Each row below holds a small network's activations on one record, seen along a few directions.
Records have a field called FID. Each example row is followed by its value.
Records without FID are marked none.
The largest differences between rows may come from other fields.
Strong random noise was added to every row along 2 fixed directions; ignore it. To show where, here is one row again and again, with new noise each time:
[  26    5  180    7    5  158   75   33   77  -50 -227   34  -16 -277
 -230  230  -40]
[-238   50  474  214  122 -105  136 -151    2  -75  210 -348  167 -222
  -46  -30 -325]
[-369   28  283  -29  -65  129  162   34  -57 -147  121 -174  168 -372
 -185  124 -265]
[  92    7  203   54   46  119   61    1  102  -26 -248   25  -35 -241
 -210  215  -26]

[ 278  -83  -49  -13   73  -15  -89   59  111  180 -263  116 -130  119
  -61   64  154] => simub
[-392   54  248   72   46 -220   94  -86 -211  -20  560 -371  225  167
  227 -359 -302] => bog
[ -32  -63 -124 -207 -105  132  -12  161  -73   48  -95  210  -22  -32
  -69   71  117] => dap
[-387  -39  113 -125 -137  234  129  170  -97 -164  134  -19  159 -378
 -239  145 -234] => zuve
[ 239  -67  365  273  216 -156   -7 -156  225  101 -109 -102   11 -125
 -109  128 -140] => zuve
[ 423  -16 -167  -12   50   30  -65   81   53  146 -309  257 -217  277
   40   29  280] => viv
[ 741  -35 -102  193  249 -113 -135  -32  171  272 -480  275 -341  375
   71   16  383] => viv
[ 284 -113 -123 -271 -232  444  -76  314  191  -35 -710  480 -173 -448
 -546  505  229] => dap
[-461  -53  -90 -322 -269  203   67  276 -222 -124  121   67  155 -207
 -109   19  -66] => dap
[ 285  -16  602  559  372 -387  -36 -322  219   64  -18 -282   56   15
   39 -140 -191] => fir
[-286  -46 -131 -328 -259  188   62  219  -96  -12   58   67   89  -69
 -128   76  -43] => bog
[-165  -18 -265 -229 -220  319    4  149  -63 -151  -15  113  -55 -235
 -221  193   76] => none
[  62    2  266  281  183 -326  -12 -125    5   91  147 -196   41  193
  210 -251  -50] => lefa
[ 408  -31   81  261  268 -214 -103  -85  124  188 -179   60 -147  302
  137 -128  183] => fir
[ 677    3  -82  120   65  235 -145   -7  343  170 -819  456 -329 -128
 -152  325  263] => lefa
[-301   60  127   34   32 -168  100  -35 -138   15  396 -241  194   81
  215 -358 -199] => gapuz
[  29  -20 -190 -248 -176  121  -20  244  -28  -29 -215  278  -91  -17
  -70  138  145] => sop
[ 144   60  182  124   41   83  -71  -72  147    7 -192   13  -34 -158
   12   81 -124] => divi
[-589  -42 -364 -473 -407  516  116  285 -270 -316  180  147  101 -406
 -250  211  -32] => none
[ 302   76  443  420  335 -310   12 -298  204   97   32 -230   37   37
   83 -225 -178] => divi
[ 218   44  -42   54   85 -115  -21   12   28   93   -8   56  -67  279
  174 -159  109] => sop
[ 650  -49  126  171  206  123 -103  -28  362  101 -766  318 -257 -127
 -275  343  301] => fir
[ 161  123  496  353  302 -245   54 -295  204   41  -17 -290   96  -78
   37 -148 -189] => divi
[-353  -73 -313 -653 -516  731  116  493 -134 -248 -264  456   43 -559
 -538  482   15] => bog
[  35   62  524  633  444 -593    2 -611    3   47  600 -629  131  286
  396 -451 -302] => none
[-370  -48  -98 -271 -242  129   70  262 -133 -112   41  129   92 -180
 -100   78  -31] => lefa
[-203   30  165  -53  -93  113  117   69    0 -141  147  -49  136 -240
 -109   33 -224] => sop
[-552   21  352   27  -81    0  195  -30 -127 -154  424 -333  334 -400
  -25 -163 -507] => gapuz
[ 683  -65  189  263  300  -33 -131 -109  272  159 -504  163 -248   26
 -154  138  157] => simub
[  30  -69 -334 -345 -158  325  -35  331  -93   13 -272  358 -116  -48
 -172  179  231] => simub
[ 249  -22 -222 -108  -31   93  -28  137   14  120 -301  260 -118   75
   29  -24  203] => gapuz
[ 150  -70 -243 -346 -272  516   34  328   50  -86 -489  481 -147 -308
 -409  446  178] => viv
[-586   -5  -44 -200 -162  102  130  213 -279 -112  408 -109  212  -90
   23 -101 -191] => zuve

Which value of FID does each new row have?
[  14   13  203   54   28   52   76  -30   88  -24  -49  -20   71 -243
 -115  -17 -146] => gapuz
[-337   -4  290  113   61 -297   51  -76  -93  -24  355 -256  227   18
  140 -192 -252] => fir
[ 781   66   -9  281  321 -282 -161 -135  281  324 -385  125 -256  426
  149 -176  319] => divi
[ 160  -24 -148  -52    4   62  -52  169   24  107 -175  161 -115  104
  -54   57  175] => zuve
[ 254   68  146  134  130 -191  -51  -51   65   84 -150  -47  -85  192
  159  -73  128] => sop
[-812   50 -170 -442 -410  321   99  295 -303 -149  423  -10  287 -205
  -23   90 -232] => zuve
[-754   90   65 -323 -336  113  146  266 -253 -206  411 -233  286 -265
  -21  -21 -245] => sop
[-582   12 -246 -224 -207   31   74  108 -370 -182  498 -170  192   81
  187 -230  -54] => none
[ 238   69  113  167  155 -174 -102 -186   30  193   -9  -32  -79  342
  229 -133   33] => bog
[ 309  -60 -221  -83   38   78  -73  160   68  108 -379  336 -208  138
  -72  137  266] => zuve
[ 124   49   43  228  139 -156  -21 -234   96   -1   49 -169  -70   39
    9  -91  -37] => none
